These are the activations of a small neural network, seen along a few directions. Each row is one input.
In each table, some parts of the input vary, and every possible input appears once, in random order.
Descriptions start from the smaller parts, as in this example, which fits no table here: ring(5) and (point or line(9) or (values(3) and line(4))).
Shared parts are said once, and a part with two or three values counts as separate values.
In the rows, 128 means zero.

Other details of the inputs vary at random and push rows far along three fixed directions, the same in every table; ignore that.

A family of inputs:
x1: [130 121 113 122 158 149 132 132 133 128 142 131 120 108]
x2: [109 141 134 119 138 143 132 134 124 123 121 114 128 111]
x3: [129 130 146 147 123 120 118 120 121 121 116 123 139 137]
x4: [133 128  87  91 113 139 154 156 118 138 129 125 123 145]
x5: [200 106 109 116 128  90 142 148 127 112 136 127 115 144]
x6: [126 119 142 144 115 127 125 119 136 132 125 140 132 137]
x7: [138 124 116  96  84  98 137 140 120 128 134 115 138 160]
x8: [132 124 135 141 130 123 113 113 126 134 119 139 132 144]
x9: [123 128 141 139 119 125 118 120 139 119 132 132 134 139]
x10: [126 123 141 138 130 115 115 108 122 134 122 126 130 137]
x11: [129 117 130 140 117 135 114 119 136 136 134 147 137 141]
x12: [200 102 109 112 136  90 137 139 126 113 143 124 117 133]
x13: [124 121 135 139 122 126 114 121 143 127 126 136 131 141]
x14: [135 125 115 120 162 148 129 130 130 127 140 130 117 108]
x15: [131 130 124 123 160 143 133 131 124 132 127 125 115 106]
x16: [128 125 145 143 112 129 124 121 133 126 131 138 137 136]
x17: [ 98 147 105  73  92 123 149 154 108 141 120 108 133 156]
x18: [121 126 145 140 118 123 120 125 137 112 124 127 142 135]
x19: [139 130 115 127 166 153 137 134 126 130 132 137 116 114]
x20: [127 115 137 134 116 127 113 116 135 137 131 138 136 131]
x21: [124 127 122 132 144 154 150 134 133 129 126 129 115 112]
x22: [142 133 103  93 125 115 156 155  98 136 123 108 117 137]
x23: [129 126 141 145 129 119 120 113 125 132 118 132 128 144]
x24: [118 126 125 124 142 148 143 129 131 133 130 123 119 109]
x25: [122 134 128 123 150 142 134 134 127 126 132 120 115 108]
x26: [121 120 141 137 117 121 117 118 136 128 136 127 134 131]
x27: [124 128 144 136 128 114 111 116 127 129 129 124 130 135]
x28: [119 132 133 125 136 148 141 132 125 133 134 128 127 108]
x29: [115 131 127 124 146 143 137 135 129 128 134 122 119 110]
x30: [108 139 128 126 137 152 139 141 127 122 126 124 127 117]
x31: [128 126 118 131 145 157 143 137 135 130 127 131 116 110]
x32: [130 117 136 141 114 132 118 119 137 135 126 145 135 138]
x33: [167 104 108 107 107 103 132 141 125 130 145 132 131 146]
x34: [ 87 165 102 125 123 126 130 125 126 139 118 137 122 101]
x35: [125 116 140 135 116 124 114 118 136 137 130 136 135 130]
x36: [ 77 156 105  70  66 130 158 161 101 145  98 107 149 171]
x37: [123 119 145 138 116 121 119 120 132 133 134 133 135 129]
x38: [126 131 143 143 126 119 115 121 130 127 125 131 129 142]
x39: [103 137 133 119 135 144 136 135 127 124 123 116 134 112]
x40: [125 132 143 140 119 124 112 124 134 116 127 127 134 137]
x41: [128 118 138 143 114 130 118 122 138 134 125 142 133 137]
x42: [179 102 107 106 119  94 135 142 133 116 143 123 124 141]
x43: [114 144 133 128 142 148 139 139 119 124 114 118 127 116]
x44: [113 132 135 125 131 148 139 136 122 132 131 126 132 108]
x45: [122 122 139 140 122 122 120 118 142 125 126 133 129 142]
x46: [112 146 115 145 111  96 114 113 143 131 131 142 135 115]
x47: [193 106 107 113 123  96 138 145 134 111 139 129 117 145]
x48: [121 124 140 142 121 122 118 123 139 123 130 132 131 139]
x49: [125 123 135 128 126 122 106 113 137 129 129 131 132 136]
x50: [122 122 143 136 114 124 116 119 134 121 136 124 141 128]
x51: [124 116 135 135 118 125 112 115 140 132 131 130 134 132]
x52: [116 140 132 124 144 143 130 133 117 127 126 116 124 112]
x53: [120 124 144 134 120 120 113 121 134 119 135 124 138 130]
x54: [122 146 118 151 108  99 122 114 141 142 133 146 141 109]
x55: [113 140 131 120 140 145 129 134 123 124 128 117 124 111]
x56: [127 128 142 141 128 119 118 115 132 129 120 133 128 144]
x57: [127 130 122 120 154 145 132 132 131 129 129 124 114 107]
x58: [ 78 155 109  71  63 129 160 164  97 150  96 113 152 171]
x59: [137 126 116 122 166 146 131 129 123 131 136 131 118 109]
x60: [121 118 136 132 123 121 110 117 140 129 131 130 133 134]
x61: [130 125 115 129 145 160 143 135 135 131 128 133 117 111]
x62: [126 137 129 128 152 142 136 127 113 130 128 118 120 111]
x63: [140 135  99  89 122 124 162 158 117 129 120 116 112 142]
x64: [125 131 146 140 120 122 116 123 135 113 121 124 137 135]
x65: [186 108 104 113 125 100 133 143 133 114 144 132 121 149]
x66: [117 144 130 129 144 150 137 139 118 126 121 122 123 117]
x67: [127 128 144 140 125 117 111 116 118 126 126 120 136 132]
x68: [127 121 131 133 134 121 106 109 121 137 129 135 137 141]
x69: [125 120 132 137 122 128 113 118 143 127 127 138 132 142]
x70: [117 128 125 122 149 144 140 130 132 129 130 123 117 110]
x71: [119 144 127 125 144 152 139 136 128 123 127 125 117 116]
x72: [111 146 107  80  98 117 151 156  91 141 105  98 135 151]
x73: [131 120 112 124 150 154 134 131 132 132 142 130 121 107]
x74: [123 122 139 145 115 126 121 121 138 125 131 133 133 137]
x75: [130 124 131 139 133 125 110 113 124 135 126 142 135 148]
x76: [124 121 151 137 114 121 123 121 131 123 128 128 147 124]
x77: [132 128 122 126 160 143 136 129 117 135 123 124 115 107]
x78: [135 127 119 100  70 101 142 152 113 130 122 123 146 169]
x79: [124 137 126 129 150 148 140 139 129 124 127 126 112 113]
x80: [135 131 121 133 161 149 142 135 119 133 119 131 113 112]
x81: [125 126 142 134 130 115 113 111 129 131 125 126 129 137]
x82: [124 120 127 136 124 130 110 118 141 128 135 141 135 145]
x83: [129 131 144 147 123 122 115 121 120 124 122 126 136 139]
x84: [126 141 127 133 151 149 142 133 114 129 123 124 118 116]
x85: [116 146 114 149 107 100 118 112 144 137 132 140 139 113]
x86: [129 133 119 126 154 152 139 138 133 127 124 130 111 112]
x87: [125 143 129 130 151 149 140 135 122 126 126 125 117 116]
x88: [125 123 117 122 144 153 136 130 132 134 132 127 121 107]
x89: [126 121 144 146 113 126 123 124 134 130 129 139 134 136]
x90: [124 116 144 137 117 121 121 115 134 135 130 134 134 131]
x91: [124 131 143 132 123 119 110 115 134 122 134 124 132 133]
x92: [124 124 142 143 112 129 120 122 135 118 131 130 140 135]
x93: [252 101  82 136 152  57 157 145 132  85 162 138  94  83]
x94: [124 140 130 123 151 142 135 130 120 128 130 119 119 111]
x95: [123 125 141 131 126 117 112 112 136 127 128 126 128 135]
x96: [128 129 142 147 127 119 117 119 122 131 122 131 129 142]
x97: [134 127 120 125 162 145 135 126 117 135 125 127 117 108]
x98: [126 126 140 142 113 129 122 118 138 122 133 132 136 137]
x99: [103 136 134 121 129 147 139 133 126 127 123 117 137 111]
x100: [126 129 148 136 124 116 112 118 126 120 123 118 139 129]
x101: [130 127 136 137 129 124 111 115 133 131 121 139 131 144]
x102: [123 140 115 149 119  95 115 103 121 127 124 146 125 110]
Description of these inputs: line(6) and (point or (values(2) and line(8))).
- The inputs of x55 and x50 match in every part but the line(6) part. If x34 is changed in the same way as x55 into x50, which row does it become? => x85
- The inputs of x39 and x100 match in every part but the line(6) part. If x70 is changed in the same way as x39 into x100, which row does it become? => x81
- The inputs of x89 and x38 match in every part but the line(6) part. If x78 is changed in the same way as x89 into x38, which row does it become? => x66
- Change only the values(2) part in x79. List by row number the other rows that result. => x25
- Change only the line(6) part in x25. List by row number the other rows that result. => x22, x26, x27, x29, x37
- Start at x82 and move only the line(8) part, one step at a time. The first step leads to x69. Which rows follow, in order? => x13, x45, x48, x9, x30, x18
- Change only the line(8) part in x62. List by row number the other rows that result. => x10, x22, x67, x68, x72, x77, x97
